A small network was shown many inputs. Here are its activations along a few directions, one row for each input.
Each table varies a few parts of the input and shows all the possible inputs, shuffled.
A made-up example of a description, with smaller parts first: one of 2 separate values, together with either a single point or one of 11 places around a ring or (one of 5 places around a ring, together with one of 6 places along a line).
Shared parts are said once, and a part with two or three values counts as separate values.
In the rows, zero is written as 128.

Other details of the inputs vary at random and push rows far along two fixed directions, the same in every table; ignore that.

Rows:
r1: [167 134 119 112 101 128 146 134 140  89 145]
r2: [137 103 119 127 143 156 129 145 126 142 124]
r3: [ 82 117 170  85 168 166  98 113  81 187 154]
r4: [109 104 152 101 191 189 103 119  81 180 127]
r5: [ 95 170  93 186  92  60 101 106 177 138  61]
r6: [182 140  91 165  67 127 150 146 172  85 122]
r7: [ 94  98 157  96 179 193 104 122  85 184 137]
r8: [168 116 103 132 101 138 151 152 145  99 147]
r9: [ 91 144 160 149 160 125 132 105 107 154 125]
r10: [105 109 177 102 176 155 153 133  83 141 175]
r11: [107 117 151  86 159 132 114 132  99 150 148]
r12: [181 130 117 117  94 159 152 140 130  90 166]
r13: [ 91 125 112 141 156 100 104 127 134 149  74]
r14: [154 122 113 122  95 128 146 143 142 102 155]
r15: [115 114 170 123 137 155 132 121 108 133 168]
r16: [ 74 132 131 183 138  69 107 107 146 155  72]
r17: [ 92 111 114 147 178 119  99 131 124 170  57]
r18: [164 138 134  97 103 154 142 133 121  97 186]
r19: [190 117 122 114  88 177 158 152 132  85 184]
r20: [166 164 101 137  68  73 143 127 165  76 129]
r21: [174 161 118 126  67 110 145 130 145  85 163]
r22: [165 141 112 121  92 110 144 128 145  90 136]
r23: [ 99 120 116 149 177 121  95 115 127 171  50]
r24: [178 144 113 125  81 136 149 135 141  81 162]
r25: [ 57 143 135 184 157  75 120 104 139 167  74]
r26: [ 98 163  88 191  92  66 103 109 178 136  50]
r27: [ 87 113 130 114 170 125 106 127 107 162 100]
r28: [110 165  84 192 106  71 101 106 171 131  47]
r29: [141  89 156  66 174 197 131 133  81 142 169]
r30: [100 132 139 110 160 117 104 110 112 157 106]
r31: [109 135 142 156 136  90 121 109 134 126  98]
r32: [117 126 131 103 141 120 122 137 120 129 139]
r33: [ 83 127 120 141 143 100 102 116 135 168  85]
r34: [158 128 165 106 129 151 180 132 111  91 200]
r35: [ 73 155  95 192 127  77  85 102 167 166  33]
r36: [185 102 131  82 113 171 165 166 115  85 192]
r37: [149 161 120 179  75  82 145 118 163  80 120]
r38: [101  84 162  77 188 189 113 134  81 176 159]
r39: [176 139 125 110  89 145 149 134 125  91 175]
r40: [ 85 106 127 130 169 134 103 123 116 180  92]
r41: [169 146  93 139  68  82 153 146 166  69 129]
r42: [129 112 155  86 136 181 128 128  96 140 180]
r43: [164 132 131 144  85  97 164 146 150  65 159]
r44: [175 153  78 172  77  80 142 133 183  80  84]
r45: [164 112 149  66 107 167 155 151 107 103 225]
r46: [166 141 107 126  69 105 153 146 160  83 164]
r47: [ 78 146 151 169 143 107 128 105 128 160 103]
r48: [109  94 143  98 190 165 112 140  94 164 122]
r49: [127 103 146 104 177 194 112 128  89 161 133]
r50: [106 121 132 118 167 132 105 116 117 155  97]
Description of these inputs: one of 5 places around a ring, together with either one of 2 separate values or one of 8 places along a line.
The inputs of r10 and r9 match in every part but the place on the ring of 5. If r27 is changed in the same way as r10 into r9, which row does it become?
> r24
Change only the choice among 2 separate values in r37. List by row number the other rows that result.
> r9
Change only the place on the line of 8 in r22. List by row number the other rows that result.
> r1, r20, r23, r29, r30, r44, r50
List by row number the other rows that have the place on the ring of 5 in common with r38.
> r2, r8, r14, r16, r25, r33, r40, r45, r46
